Read these off the array that follows. Rows and columns are numbered from 0.
1) The top-left entry?
2) The entry in row 0 and column 2?
3) The entry just right of -1.2?
4) The entry in row 2 and column 1?
5) The entry directly above the largest entry?
6) The bottom entry of the column that holds the largest entry?
7) The entry just right of 8.2?
8) The entry in the top-right corner?
[[-12.0 -15.2   3.2  28.4   0.7  -3.5]
 [ -1.5  -1.1  -3.3  17.4  -1.5  -6.1]
 [  3.0   8.6  22.9  -1.1  -9.3   5.6]
 [ 32.6  -8.6 -27.2  19.8   9.3  17.6]
 [ -3.6   3.4  16.9  10.3 -34.7  12.5]
 [-13.2   7.1  15.6  15.4 -27.6  16.3]
 [ 23.1  -6.7 -29.4  18.3   8.1   9.3]
 [  5.3   6.2 -14.1  12.6   6.3  -9.1]
 [  3.0   8.1 -14.0   7.0   3.0 -12.1]
 [  2.6   2.1  22.2   6.6 -32.1   8.3]
 [ -1.4 -14.2 -20.4 -33.1   0.6  -2.6]
 [  4.8   9.4  33.7 -12.8  -0.8   5.1]
 [ -1.2 -12.3 -17.7 -44.7   6.5  -3.5]
 [  8.2   4.8  30.4  -6.1  -9.6   2.0]
 [-17.6  -4.3   7.6  21.3 -11.1   7.3]
 [ -2.1   9.6  10.7  10.6  -5.8  -0.2]]
1) -12.0
2) 3.2
3) -12.3
4) 8.6
5) -20.4
6) 10.7
7) 4.8
8) -3.5

M =
array([[122, 103,  67, 156,  61,  93],
       [158, 154, 180, 142, 157, 138],
       [ 65, 177, 158, 228, 164, 138],
       [164, 108, 218, 157, 203,  68],
       [138, 207, 108, 114, 197, 134],
       [166, 149,  72, 106, 145, 154],
       [112, 205, 107, 227, 123, 135],
       [ 56, 100, 186, 198, 167, 152],
       [ 50, 127, 141, 139, 135, 252],
       [146, 168, 119, 237, 150, 146],
       [ 48, 169, 139, 176, 152, 156],
       [113, 215, 191, 145,  95, 142],
       [112, 189, 191, 195, 152, 138]])
Rows and columns are numbered from 0.
Report the entry at row 2, column 0.
A: 65
The entry at row 0, column 0: 122
Report the entry in the bottom-left corner.
A: 112
Report the entry directly above the largest entry.
A: 152
Report the entry in row 1 and column 0.
A: 158
The bottom-right entry is 138
The entry directly above the smallest entry is 146
The minimum is 48
Report the entry at row 1, column 2.
A: 180
Report the entry in row 0 and column 2.
A: 67
Report the entry just right of 237.
A: 150
The entry directly below the smallest entry is 113
The entry in the top-right corner -> 93
The entry directly below 228 is 157
The entry in row 2 and column 1 is 177
The entry at row 0, column 1: 103
The entry just left of 123: 227
Report the entry just left of 167.
A: 198
Report the entry just left of the largest entry.
A: 135
Report the entry directly below 127.
A: 168
Report the entry just left of 134.
A: 197
Report the largest entry.
A: 252
Report the entry just right of 113.
A: 215
Report the entry directly below 107.
A: 186

Read these off the array that follows.
1) What is the entry just left of 500?
2) What is the entry just right of 500?
3) What is the second smallest entry?
4) What is the entry just left of 260?
5) What is the third largest entry?
6) What is the entry just left of 240?
[[755, 447, 373, 659, 196, 642, 700, 688], [469, 500, 511, 526, 621, 499, 449, 468], [282, 590, 635, 352, 758, 360, 347, 324], [599, 463, 436, 495, 240, 559, 618, 610], [226, 577, 658, 287, 765, 320, 308, 297], [318, 519, 675, 421, 873, 273, 264, 280], [208, 539, 681, 306, 867, 278, 239, 260], [822, 492, 315, 711, 101, 742, 803, 756]]
1) 469
2) 511
3) 196
4) 239
5) 822
6) 495

Read these off the table that follows.
1) Read off the entry just left of -33.5.
2) Read off the maximum.
3) Read off the entry just right of 37.9.
[[-45.6  -7.9 -27.6  -4.8 -19.6 -45.5  19.4 -27.6  34.1  -4.3   5.0 -22.1
    3.0 -21.9]
 [ 30.8  15.3   7.3  11.3  20.7  34.2  22.4 -20.5 -37.5   5.3 -29.9  37.9
  -41.9 -30.0]
 [  4.2  45.3  21.7 -42.7  18.6  31.1 -10.7  44.8   2.9  45.5 -31.1 -15.2
  -20.8 -45.3]
 [ 12.2  30.6 -48.5 -39.2   9.0 -26.8  46.8  -6.1 -49.2 -44.5 -43.9 -44.8
   -9.2 -16.0]
 [ 44.3 -33.5 -18.7  11.1 -18.1  34.5  20.6  19.6  19.1  12.4 -43.4 -48.3
   27.3 -41.8]
 [ 46.0 -25.0 -30.9  14.5  44.8  43.0 -46.3   4.5  16.3  40.3  -1.2  -8.5
  -15.6 -34.8]
 [ 33.6  27.9  34.1  15.2 -32.9 -37.5  35.6   0.9  -3.1  39.4  10.8 -36.0
   29.6 -43.5]
 [-41.8  -7.6   2.0 -36.9 -31.2  22.4 -12.2 -45.2  -4.9 -42.4 -18.5  -5.9
   49.4  -8.4]
 [-21.3  15.5  45.7 -26.3 -21.0  24.9 -31.5  -6.4 -13.0  16.7  22.4   5.0
  -24.8  -8.0]
 [ -2.9 -11.8  34.9 -23.6 -14.4  14.7  13.9  -2.9 -15.7  30.8 -32.1  -5.1
    4.3  17.2]
 [-12.8   9.3   2.4  13.5 -11.2 -29.3 -31.5  35.2  30.1 -49.7  18.2  40.5
    8.2 -24.7]
 [-23.9 -29.9   3.6  13.6  45.4  49.2  -0.5 -14.7  19.1  49.0  -5.3 -23.4
   17.3  -6.4]
 [ 27.3 -46.5  31.3 -28.9 -25.1 -16.0 -47.8  23.1 -38.7 -44.8 -32.9  41.2
   27.2  15.9]]
1) 44.3
2) 49.4
3) -41.9

Read these off the array that follows. Counting starts at 0.
1) Which number is the top-right entry?
2) Which number is the entry directly below -5.6?
3) Which number is the entry just right of 7.8?
4) Which number is the bottom-left entry?
5) Which number is the entry in row 2 and column 0?
6) Which number is the entry in row 1 and column 0?
7) Which number is the entry directly below the smallest entry?
8) Which number is the entry just left of 1.6?
[[  5.4  -8.9  -3.9  18.0  17.0  17.9   2.2 -20.7  14.9   5.9   2.9  -8.3]
 [ 11.0   6.5  -3.7  27.7  12.9  10.0  13.6 -13.6 -20.1  25.5   5.9  -3.4]
 [ 20.2  26.4  24.6   6.7 -22.3 -25.4 -32.5 -22.7   9.8  52.7 -28.7  -0.5]
 [  1.7  31.5  20.8 -11.5 -10.5   0.3  19.9   1.6 -32.7  14.9  14.5  12.2]
 [ 17.3  -4.5   5.8   8.1   5.8  -6.7  -5.6 -10.9 -14.0  19.8  17.9   3.5]
 [-12.4 -15.0   4.7 -16.0 -12.3  12.2 -15.6  18.4 -12.9   6.7 -26.8  -6.7]
 [ -2.6 -19.5  -2.6   0.8  12.3  11.4   4.9  22.6   4.7  -2.1  -9.4  19.6]
 [  8.3  10.4  -7.2  34.8  12.8  21.1  21.8 -12.8 -22.4  28.9   2.2  -8.1]
 [ 17.3  -2.0   2.8   6.3   7.8  -8.2  -3.8 -11.0 -14.7  20.0  16.4   5.1]
 [-13.7   2.1  25.2 -19.9  -4.3   4.8 -14.7 -14.4   6.5 -10.0  -8.4   0.0]
 [ 12.8   6.0  -2.6  19.9  10.5   4.5   8.9 -13.4 -20.6  24.1  10.9  -1.0]
 [-11.5  -1.2  -3.1   5.1   7.2  -2.9  -0.1 -10.9  -6.2  -0.2   7.3   4.6]
 [-15.9 -15.1   8.5 -23.5 -15.5  10.6 -19.4  26.9 -16.7   4.9 -30.6  -4.7]
 [  4.3  28.9  16.5 -13.5  -7.7   2.0  15.4   3.0 -30.9  12.9  14.6   9.6]]
1) -8.3
2) -15.6
3) -8.2
4) 4.3
5) 20.2
6) 11.0
7) -14.0
8) 19.9

m =
[[ 13.0 -18.7 -14.9  29.5  16.7  -0.3]
 [-51.0  10.9   7.8  18.0   7.0  -0.5]
 [  1.4 -12.7 -11.2  18.1   6.7   0.0]
 [ 51.4  -9.8  -6.6 -20.2 -10.2   0.6]
 [ -5.4  19.8  14.2  -6.6  -2.0   0.1]
 [ 31.1 -18.7 -12.4  -3.9  -0.2   0.1]
 [-26.0  -6.9  -4.4 -22.0 -17.2   0.1]
 [-42.5  18.1  14.8 -27.9 -20.5   0.1]
 [ 20.8 -18.9 -14.4   6.5   4.4   0.0]
 [  4.3  16.1   9.0  35.4  24.2  -0.2]
 [-19.3  -4.9  -1.1 -15.7  -9.7  -0.2]
 [ -1.1  15.6  11.8  -1.4   1.4   0.0]
 [-23.5  19.9  16.3 -23.9 -15.8   0.2]
 [-15.1  16.4  13.1 -17.2 -10.6   0.1]]
Counting starts at 0.
What is the entry in the top-right corner?
A: -0.3
What is the entry just right of -11.2?
A: 18.1
The entry in row 2 and column 0: 1.4
What is the entry in row 0 and column 1?
A: -18.7
What is the top-left entry?
A: 13.0
What is the entry in the bottom-right corner?
A: 0.1
What is the bottom-left entry?
A: -15.1
The entry directly below 7.0 -> 6.7
What is the entry directly above -6.9?
A: -18.7
What is the entry directly above 4.4?
A: -20.5
The smallest entry is -51.0
What is the entry in row 0 and column 2?
A: -14.9
The entry directly below -20.5: 4.4
What is the entry directly below -6.9?
A: 18.1
What is the entry directly below 16.1?
A: -4.9
The entry directly below 16.3 is 13.1
The entry just left of -3.9 is -12.4
The entry just left of 13.1: 16.4
The entry just right of -2.0: 0.1
The entry just right of -12.7: -11.2
The maximum: 51.4
The entry directly below -2.0 -> -0.2
The entry directly above 16.4 -> 19.9
The entry just right of 6.7 is 0.0
The entry directly below the largest entry is -5.4
The entry just right of the largest entry: -9.8
What is the entry just right of -5.4?
A: 19.8

Questions about the row below.
1) Read off the last entry.
2) Read off the second entry from the right.
3) Read off the entry just left of the largest entry.
4) Read off the fifth entry.
5) Read off the entry just right of 5512.
array([3166, 8147, 5512, 4336, 6816, 6825, 3909, 2954])
1) 2954
2) 3909
3) 3166
4) 6816
5) 4336
